A small network was trained on made-up records. Each row is its average activation on records with the value named, seen along a few directions.
Related values have similar rows: they may be neighbours, one step apart, or belong to one group.
In the rows, 500 means zero.
Random noise pushes rows far along 3 fixed directions. That doesn't count. These rows show it; they differ only by the noise:
[491 545 580 378 512 361 470 355 484 445 507 484 524 432]
[512 416 437 460 558 569 565 318 495 509 330 589 424 525]
[623 671 336 579 458 340 244 809 466 365 895 555 596 424]
[496 529 576 461 476 522 542 329 479 639 519 515 506 507]
[473 407 544 444 532 636 654 183 493 660 285 562 420 557]


TELO, 13 values:
zuga: [418 380 543 346 413 614 643 269 466 615 209 453 446 552]
laf: [423 476 575 350 508 465 509 317 485 553 421 568 471 511]
nisi: [395 506 547 432 419 394 431 620 515 285 461 433 480 467]
konam: [482 603 469 480 324 311 401 599 520 489 712 467 595 451]
febeg: [330 550 630 482 333 476 565 435 443 665 408 434 538 489]
roru: [638 445 268 597 586 603 488 649 527 661 678 536 448 582]
fogov: [449 547 741 499 553 573 648 444 484 567 435 399 502 566]
zave: [563 467 579 513 566 549 546 414 559 593 524 499 543 556]
fege: [551 588 523 729 491 603 505 623 516 541 720 464 602 567]
relum: [473 340 550 636 614 659 647 348 585 612 365 551 449 577]
zoz: [526 636 605 471 473 537 467 449 427 733 693 480 506 529]
lavir: [482 441 532 498 564 522 538 619 470 366 400 401 487 411]
bara: [459 611 715 482 400 347 455 610 557 445 517 324 597 340]
TELO is arranged as a ring.
Going along TELO from fogov by way of its neighbour lavir, in what order are zuga, laf, konam, zoz met? -> zuga, konam, laf, zoz
Name the neighbours of nisi, in listed order. -> febeg, bara

KOF, 20 values:
badi: [331 437 573 587 348 490 570 442 553 612 431 484 575 532]
vef: [470 612 660 481 250 417 403 513 465 393 658 349 536 539]
big: [475 351 256 525 581 629 446 430 460 536 334 728 276 496]
bagum: [480 538 784 209 499 418 639 453 439 540 461 336 593 445]
taza: [447 447 648 604 654 541 585 299 554 598 447 433 491 472]
met: [435 552 442 727 328 548 493 626 563 482 493 567 549 510]
zugol: [455 526 522 484 646 360 545 367 469 341 385 487 448 523]
vuvi: [520 643 472 494 526 621 457 745 406 579 506 485 506 548]
musu: [417 503 638 406 481 599 487 616 457 455 534 451 334 382]
fuv: [594 524 481 550 765 212 373 559 607 125 560 507 587 366]
zag: [413 458 594 233 612 261 341 325 436 422 375 458 440 471]
puze: [379 504 533 505 431 500 679 376 574 635 332 418 390 657]
mef: [524 388 356 508 498 671 553 300 530 546 382 727 233 527]
mas: [570 526 531 615 643 446 527 533 523 472 727 564 611 558]
movaz: [466 499 262 415 438 507 553 330 460 504 485 587 592 420]
feram: [598 547 422 260 351 529 433 377 516 568 668 505 613 480]
vasag: [389 493 513 686 370 650 535 334 409 568 284 458 531 562]
zalam: [584 357 476 385 582 405 531 670 531 244 390 484 562 364]
ladu: [535 341 757 354 508 543 713 327 492 740 263 374 444 440]
sifo: [643 536 548 334 717 226 374 560 608 202 451 382 586 507]
KOF is arranged as 4 separate groups.
Which other values are in the same group as big? Give them in the order they are listed. -> zag, mef, movaz, feram
Which other values are in the same group as vuvi? Give them in the order they are listed. -> bagum, musu, zalam, ladu
Which other values are in the same group as met? Give them in the order they are listed. -> badi, vef, puze, vasag
